[14.03, 118.78, 12.42, -75.93, -111.81, -72.53]: 118.78
[1.57, -1.39, -1.51, -0.72]: -1.39
[9.54, 11.25, 14.17, -11.18, 13.18, 10.44]: 11.25
[75.66, -115.47, -89.09, 143.44, -174.25]: -115.47
[0.000, -0.157, 0.116, 0.114, -0.095, 0.184, 0.062]: -0.157
[164.4, -178.1, -39.2, -58.2]: -178.1
[-117.9, 133.0, -160.6, -3.5]: 133.0
---
[[22, 32, 47, 37],
 [93, 69, 77, 73],
 [69, 68, 19, 87]] 69

[[482, 816, 220, 253, 747, 293],
 [528, 612, 368, 598, 630, 572],
 [548, 632, 308, 538, 524, 552]] 548

[[604, 235, 634, 674],
 [505, 480, 573, 792],
 [495, 311, 628, 516]] 495

[[46, 35, 47, 51, 43, 28],
 [71, 54, 61, 20, 63, 65],
 [71, 66, 61, 23, 62, 78]] 71

[[-155, -744, -189, -260],
 [608, 554, 455, -92],
 [23, -92, 221, -230]] 23

[[5, 7, 5, 5],
 [7, 8, 4, 7],
 [2, 5, 5, 2]] 2

[[421, 359, 273, 74],
 [551, 496, 812, 336],
 [347, 367, 366, 346]] 347
---
-.14	-.23	-.50	-.04	.64	.34 ⇒ -.50

-.09	.36	-.33	.44	-.11
.24	.67	-.61	.13	.26
⇒ .67

-.36	-.41	-.13	.52	-.07	.08 ⇒ -.13

.66	.33	-.09	.65 ⇒ .66

-.08	.25	-.35	.70	.24	-.09	.53
.23	.72	-.22	-.13	-.10	.67	-.44
.10	.27	-.05	-.36	-.46	.67	-.31
⇒ -.36

-.44	-.47	-.52	.01	-.14	-.44	.42 ⇒ .01

-.22	-.25	.63	.09	-.41 ⇒ -.25

.59	-.03	-.27	.32 ⇒ .59

.69	.26	.10	-.13	.22	.19	-.31
.51	-.39	.04	.27	-.12	-.17	-.31
⇒ .27
---
(-.13, .19, .52, .24, -.37, -.29, -.11) yields .52
((-.34, -.19, .52, .40, .01), (-.28, .01, .54, .26, -.07)) yields -.28
((-.18, -.39, .35, -.45, -.47, -.31, -.24), (-.62, -.44, -.41, -.29, -.31, -.47, -.07)) yields -.41
(.67, -.03, -.16, -.19, .49, -.13) yields -.03
((.25, -.31, .07, -.11), (-.15, .02, .06, .04), (-.53, -.32, -.46, .04)) yields .04
(.70, .60, -.33, .31, -.11, -.36, -.24) yields -.33
(-.10, -.32, -.55, .63, .71, -.17) yields -.32
((.55, -.39, .00, -.34, -.02, .00), (-.42, .63, -.01, .14, .07, -.20)) yields .63
(-.44, .07, -.01, .04, .00, -.62) yields .07
(-.39, .35, .64, .60, -.23, -.18) yields .35
---
Input: [ .65  .36  .34 -.36]
Output: .65
Input: [ .09  .01 -.33  .59 -.71 -.22  .05]
Output: .09
Input: [-.48 -.38  .37  .54 -.20]
Output: -.48
Input: [-.06 -.04 -.51  .18  .15 -.61]
Output: -.06
Input: [ .70  .38 -.18 -.03 -.14 -.09]
Output: .70
Input: [.19 .13 .63 .34 .45 .40 .43]
Output: .19
Input: [ .60 -.29 -.43 -.47 -.06 -.58]
Output: .60
Input: [ .33  .29  .26  .02 -.28  .32 -.58]
Output: .33
---
.10,-.14,-.27,-.59,.27
.17,-.11,-.13,-.61,.20
.38,.15,.71,-.09,-.37
: -.13, .71

-.21,-.23,.15,.30,.66: .15, .66

-.08,-.13,-.60,.09,-.09,.50,.16: .09, .50

-.26,.59,-.25,-.28,-.35,-.17,-.53: -.28, .59

-.08,.03,-.66,.16,.43: -.66, .43

-.19,.03,-.60,-.40,.22: -.60, .22

-.69,-.33,-.34,.12,.04: -.34, .12

.07,.67,.33,-.01,-.18: .33, .67
---
array([76, 61, 44,  1]) ==> 61

array([[15, 76,  8, 26,  5,  1, 51],
       [12, 64, 22, 28, 21, 25, 47],
       [15, 25, 39, 30, 43, 49, 64]]) ==> 5

array([4, 6, 5, 1, 8]) ==> 5

array([-421,   70, -661, -121,  -69,  524]) ==> -121

array([ -9,  16,  26, -26, -46]) ==> 26

array([ 764,  177, -288, -552,  854,  668]) ==> -552

array([549, 203, 666, 537, 939]) ==> 666

array([ -7, -10,  46,  13, -41,   1]) ==> 13
---
[5 7 1 4 6 4 5] ans = 1

[[80 35 43 19 32 37 31]
 [56 33 27 21 29 35 46]
 [68 36 34 29 32 37 45]] ans = 34

[233  88 167  80   9 145 170] ans = 167

[75  1 83 56 26 51 58] ans = 83

[504 765 547 367 621 907 178] ans = 547

[721  95 525 652 932 384 557] ans = 525

[[6488 8489 5409 3411 5908 6201 2808]
 [6556 8803 4898 3876 5585 6376 2952]
 [6797 8516 5545 3608 5865 6375 3110]] ans = 5545
---
251,236,124,108,51
90,241,230,94,105
ans = 230

326,148,399,463,771,764 ans = 463

148,217,111,233,34,110
219,168,155,197,198,14
162,228,174,212,48,120
ans = 212

3546,5213,6650,9260,2516,1966 ans = 9260

9,42,27,-39
-22,-50,20,31
ans = -50

986,572,393,123,362
423,686,966,775,443
568,633,396,7,263
ans = 396

-400,-616,-612,496,-407,-291,-174
53,-227,102,-117,245,-457,-318
48,391,339,-2,-37,856,56
ans = -37

2,2,3,3
3,3,5,4
8,8,2,8
ans = 8
---
-.44,-.50,-.49,.07,.27,-.27
.25,.20,.05,.26,-.09,.42
-.18,-.39,-.40,-.16,.55,-.34
value -.49

.38,-.02,.03,.54,-.34,-.40
.57,.44,.54,-.16,.08,.35
-.57,.19,-.30,.46,-.50,-.16
value -.50

.53,.15,-.01,.13 value .13

-.57,.18,-.16,.18,.21
.23,-.11,.12,-.24,-.09
value -.24

.07,-.10,.15,.03,-.06
-.54,-.06,-.38,-.13,.14
-.66,-.17,-.41,.01,.01
value -.54

-.46,.47,.35,.65,-.21 value -.21

-.05,-.33,-.02,.26,-.10
-.30,-.56,-.08,-.21,-.07
.58,-.03,-.12,.48,-.57
value -.56

-.26,.55,-.68,-.21
.10,.68,.07,-.47
value -.47

.61,-.48,.25,-.38,-.02,.55 value -.38

.19,.03,.15,-.61,-.32,.33 value -.32
---
  7.299   15.621   -1.738    0.359  -15.849 Out: 15.621, 7.299

 -6.654    4.936  -19.460   18.270   -4.831   -5.430
 14.683   -8.585    1.042   16.927   19.961   -6.137
Out: 19.961, 18.270

 0.06   0.07   0.14  -0.10  -0.16 Out: 0.14, 0.07

 -2.954    6.901   -9.877  -19.761  -10.806   11.654
 -5.641   22.305    4.339   -1.808   10.561   -2.488
 -9.661   19.355   -2.776   15.406   -4.363    0.102
Out: 22.305, 19.355

-0.08   0.18   0.19  -0.17  -0.07 Out: 0.19, 0.18

-0.053   0.055   0.065  -0.029  -0.101   0.118 Out: 0.118, 0.065

-0.061  -0.024  -0.131  -0.153   0.146   0.015  -0.044
 0.050  -0.041  -0.119  -0.109  -0.123  -0.021  -0.181
Out: 0.146, 0.050
---
Input:
752  229  323  876  978
749  588  695  754  270
Output: 323

Input:
-11    1   -8   -3  -24   -6
 -6    8   28    4  -17  -10
-26  -25  -21  -39   -1   13
Output: 4

Input:
205   20  190   57
 73  119   37  127
Output: 20

Input:
 20  -41   39   37   21    2  -27
 -9  -36    5  -49    2  -11   36
  9  -30    1  -26   19   23   26
Output: 2

Input:
  2  -19    5  -16    0  -12   -2
-18    5   -3   13  -21  -10  -28
-29   16   32  -25   13   -5  -31
Output: -21

Input:
 833  -509   273  -313  -208   456
 619  -554   229  -291  -162   387
Output: -313

Input:
5  4  3  7
4  4  6  1
Output: 4

Input:
91  97  73  73  25
78  96  58  78  67
80  63  90  79  82
Output: 58

Input:
48  22  52  56  45  74  65
64  80  56  53  59  38  39
Output: 45

Input:
72  39  39  60  87
59  80  22  48  34
Output: 39
